Each row below holds a small network's activations on one input, seen along a few directions.
In each table, some parts of the input vary, and every possible input appears once, in random order.
A made-up example of a description, with smaller parts first: one of 4 places along a line, together with either a single point or one of 9 places around a ring or (one of 3 separate values, together with one of 8 places around a ring).
Shared parts are said once, and a part with two or three values counts as separate values.

Other details of the inputs vary at random and push rows far along three fixed directions, the same in every table; ignore that.

A family of inputs:
x1: .07,-.27,.04,.20,.03,-.11,-.30,-.10,.06,.41,.42,-.17,-.01
x2: .11,-.05,.16,.27,-.02,-.03,-.23,.36,-.01,-.16,.19,-.29,-.10
x3: .26,-.09,.19,.24,.02,-.20,-.09,.93,-.13,-.69,-.14,-.21,-.35
x4: .19,-.15,-.01,.40,.00,-.05,-.34,-.09,.08,.38,.42,-.12,.16
x5: -.22,-.09,-.10,-.26,.07,-.02,.13,-.32,.06,.24,-.01,.06,-.04
x6: -.14,-.21,.14,-.07,.07,-.10,-.08,.10,-.02,.04,.12,-.23,-.22
x7: .14,.10,-.09,.06,.01,.16,.14,.02,-.10,-.29,-.21,.11,.08
x8: .18,.18,-.07,.22,-.09,.17,-.16,-.27,.04,.27,.20,.15,.33
x9: -.67,-.06,-.06,-.68,.13,-.37,.36,-.09,.17,.13,-.32,.13,-.39
x10: .38,.05,.09,.28,-.02,-.08,.00,.83,-.17,-.71,-.20,-.06,-.15
x11: -.13,-.25,.20,-.05,.09,-.13,-.11,.24,-.06,-.11,.08,-.28,-.33
x12: -.35,.09,-.03,-.52,.09,-.18,.52,.34,-.02,-.51,-.60,.13,-.37
x13: -.05,-.17,.03,-.03,.06,-.04,.00,.07,-.01,-.01,.05,-.13,-.13
x14: -.14,.03,-.13,-.02,-.01,-.02,-.09,-.44,.14,.45,.18,.10,.17
x15: -.34,.22,-.09,-.53,.04,.15,.40,-.34,.00,-.02,-.39,.23,.02
x16: .00,.21,-.18,-.25,-.02,.30,.27,-.54,-.02,.19,-.21,.42,.36
x17: .34,.27,-.21,.13,-.03,.32,.20,-.15,-.12,-.25,-.24,.31,.36
x18: -.19,.03,-.01,-.09,-.02,.00,-.10,-.32,.12,.33,.12,.07,.05
x19: .11,-.05,-.01,.15,.04,.00,-.01,.15,-.04,-.16,.02,-.12,.01
x20: .03,-.01,-.04,.15,-.03,.02,-.14,-.08,.07,.13,.14,-.03,.11
x21: .45,.19,.03,.31,-.12,.33,-.08,.19,-.14,-.28,-.04,.08,.30
x22: -.19,.17,-.06,-.33,.00,.16,.20,-.34,.00,.06,-.22,.23,.07
x23: -.10,-.03,-.01,-.15,.04,.04,.09,-.21,.00,.17,.02,.04,.05
x24: -.24,-.01,.13,-.38,-.19,-.47,.26,.13,.01,-.11,-.34,-.07,-.46
x25: .42,.27,-.16,.34,-.10,.29,-.01,-.08,-.08,-.13,-.01,.21,.46
x26: .12,-.12,.00,.10,.03,.02,-.02,.11,-.04,-.05,.09,-.13,.00
x27: .49,.35,-.12,.34,-.16,.41,-.07,-.14,-.06,-.07,.00,.30,.55
x28: -.26,-.22,.13,-.01,.06,-.23,-.17,.12,.07,.01,.12,-.29,-.28
x29: -.28,-.40,.22,.16,.02,-.35,-.56,-.06,.19,.76,.74,-.44,-.23
Each input here is: either a single point or (one of 4 places along a line, together with either a single point or one of 6 places around a ring).
Question: Which other rows does x14 become when the place on the line of 4 takes its other values? List them by row number.
Answer: x20, x25, x28

A family of inputs:
x30: -.11,.08,-.16,-.25,.02,-.04,.23,-.23,.06,.07,-.25,.27,.00
x31: -.03,-.30,.15,.10,.08,-.12,-.09,.26,-.06,-.15,.13,-.39,-.27
x32: -.23,-.23,.02,-.13,.11,-.22,.08,.08,.00,.06,.00,-.17,-.24
x33: .52,.07,.01,.57,-.15,.25,-.36,-.01,-.10,.07,.33,-.04,.37
x34: -.15,.26,-.03,-.33,-.02,.14,.31,-.18,.00,-.13,-.33,.18,.02
x35: .00,.02,.10,.09,-.08,-.08,-.16,.03,.07,.12,.17,-.14,-.03
x36: -.14,-.14,.19,-.04,.04,-.05,.05,.35,-.11,-.46,-.13,-.32,-.35
x37: -.24,-.06,-.04,-.09,.00,.01,-.13,-.49,.12,.55,.27,.04,.05
x38: .00,-.14,.10,.18,-.04,-.34,-.27,.23,.05,.17,.25,-.20,-.13
x39: .14,.16,-.04,.07,-.08,.01,-.01,.05,-.04,-.03,-.03,.17,.16
x40: -.32,-.06,.07,-.31,.00,-.26,.15,.24,.05,-.25,-.24,-.10,-.36
x41: -.26,-.07,.03,-.36,.13,-.04,.27,.10,-.02,-.21,-.25,.01,-.22
x42: -.21,-.07,.02,-.10,.02,.00,-.14,-.41,.12,.49,.26,.02,.06
x43: .00,.09,.13,-.05,-.06,.03,.10,.32,-.07,-.47,-.26,-.13,-.18
x44: .15,-.01,-.06,.08,.00,.03,.01,-.03,-.01,.09,.08,.02,.12
x45: -.25,-.22,.05,-.13,.12,-.10,-.16,-.25,.09,.45,.27,-.11,-.06
x46: -.09,.25,-.18,-.27,-.06,.31,.28,-.47,-.02,-.02,-.30,.35,.23
x47: .01,-.18,.03,.13,.04,-.10,-.19,-.01,.06,.35,.37,-.12,-.02
x48: -.28,.22,-.30,-.15,.20,.29,.20,-.31,.16,-.07,-.20,.27,.27
x49: .08,.00,.03,-.05,.03,.17,.17,.19,-.15,-.49,-.27,-.07,-.09
x50: .03,-.09,.11,.20,-.05,-.27,-.25,.25,.05,.10,.22,-.16,-.13
x51: .46,-.03,.09,.38,-.02,.19,-.14,.34,-.21,-.42,.03,-.17,.09
x52: -.03,-.30,.15,.18,.05,-.30,-.35,.20,.11,.30,.37,-.22,-.18
x53: .88,.33,-.23,.62,-.19,.34,-.13,-.01,-.12,-.05,.07,.42,.65
x54: .08,.15,.04,.04,-.09,.04,.06,.10,-.04,-.23,-.14,-.02,.02
x55: -.14,.05,-.04,-.09,-.02,-.09,-.07,-.29,.10,.50,.14,.19,.15
x56: -.22,-.05,-.06,-.24,.08,.02,.03,-.31,.04,.25,.08,.00,-.03
x57: -.02,.04,.16,-.02,.00,.02,.02,.32,-.08,-.31,-.15,-.11,-.14
x58: -.04,.15,-.16,-.20,.00,.06,.24,-.23,.02,.05,-.21,.33,.08
x59: .20,.06,-.13,.02,-.01,.15,.17,.04,-.07,-.21,-.15,.13,.13
x60: .21,.03,-.07,.12,-.02,-.05,.07,.13,-.04,-.14,-.12,.12,.03
Question: Describe the family of inputs behind these rows.
Answer: either a single point or (one of 5 places along a line, together with one of 6 places around a ring)
Question: A walk changes only the place on the ring of 6. It starts at x32 and steps to x60. List the rest of the walk in order.
Answer: x38, x54, x36, x31
Question: Which other rows does x57 become when the place on the line of 5 takes its other values? List them by row number.
Answer: x34, x35, x43, x54

A family of inputs:
x61: .29,.32,.02,.18,-.11,.35,.04,.17,-.14,-.51,-.23,.11,.22
x62: -.23,.01,.09,-.10,-.03,-.02,-.11,-.15,.08,.20,.11,-.09,-.06
x63: .04,.21,-.03,-.11,.06,.41,.32,.12,-.18,-.73,-.47,.06,.06
x64: -.53,-.27,.20,-.36,.17,-.15,.09,.10,.01,-.19,-.10,-.40,-.51
x65: .53,-.16,.04,.82,-.08,.16,-.75,-.20,.07,.68,.90,-.20,.49
x66: .02,-.17,-.02,.01,.09,-.16,.03,.19,-.02,-.06,.00,-.05,-.13
x67: -.36,.02,-.03,-.46,.07,.14,.26,-.45,.01,.06,-.22,.04,-.08
x68: -.49,-.15,.14,-.28,-.04,-.42,-.13,-.16,.21,.52,.21,-.19,-.32
x69: .37,.07,-.04,.23,.11,.34,.17,.46,-.22,-.77,-.28,.00,.10
x70: .82,-.14,.15,.71,-.05,.05,-.23,.96,-.31,-.76,.07,-.24,-.03
x71: .17,-.15,.34,.40,-.08,-.27,-.39,.86,-.05,-.41,.21,-.49,-.35
x72: -.25,-.20,-.12,-.12,.17,-.24,.01,-.11,.15,.32,.12,.02,-.13
x73: -.14,.12,-.08,-.32,-.06,-.13,.31,-.10,.02,-.03,-.32,.21,-.10
x74: .33,.22,-.38,.12,-.03,.24,.09,-.55,.04,.43,.04,.58,.61
x75: .32,.08,.01,.49,-.19,.12,-.52,-.42,.08,.70,.61,.05,.49
x76: .02,.05,-.25,-.06,.09,.23,.11,-.49,.04,.34,.05,.29,.36
x77: -.13,.26,-.01,-.37,-.12,.02,.32,-.12,-.03,-.16,-.41,.22,-.05
x78: -.14,.02,.12,-.08,-.07,-.18,-.05,.17,.05,-.02,-.02,-.10,-.18
x79: .44,.55,-.35,.04,-.14,.34,.37,-.19,-.08,-.25,-.46,.68,.56
x80: -.23,.02,.14,-.22,-.05,-.02,.03,-.08,.00,-.03,-.09,-.11,-.19
x81: -.03,-.26,.11,.21,-.02,-.42,-.33,.27,.13,.31,.37,-.26,-.23
x82: -.20,.01,-.18,-.29,.12,.12,.25,-.40,.02,.17,-.12,.19,.12
x83: -.55,-.44,.15,-.37,.22,-.30,.05,.07,.07,.10,.09,-.41,-.56
x84: -.08,.00,-.02,-.09,-.04,-.22,.07,.03,.04,.08,-.06,.06,-.09
Question: Describe the family of inputs behind these rows.
Answer: one of 4 places along a line, together with one of 6 places around a ring
Question: The inputs of x83 and x77 match in every part but the place on the ring of 6. If x69 is changed in the same way as x83 into x77, which row does it become?
Answer: x71
Question: A walk changes only the place on the ring of 6. It starts at x84 and steps to x66. List the rest of the walk in order.
Answer: x82, x64, x75, x68
Question: Which other rows does x81 become when the place on the ring of 6 takes its other values? List them by row number.
Answer: x62, x65, x74, x76, x78
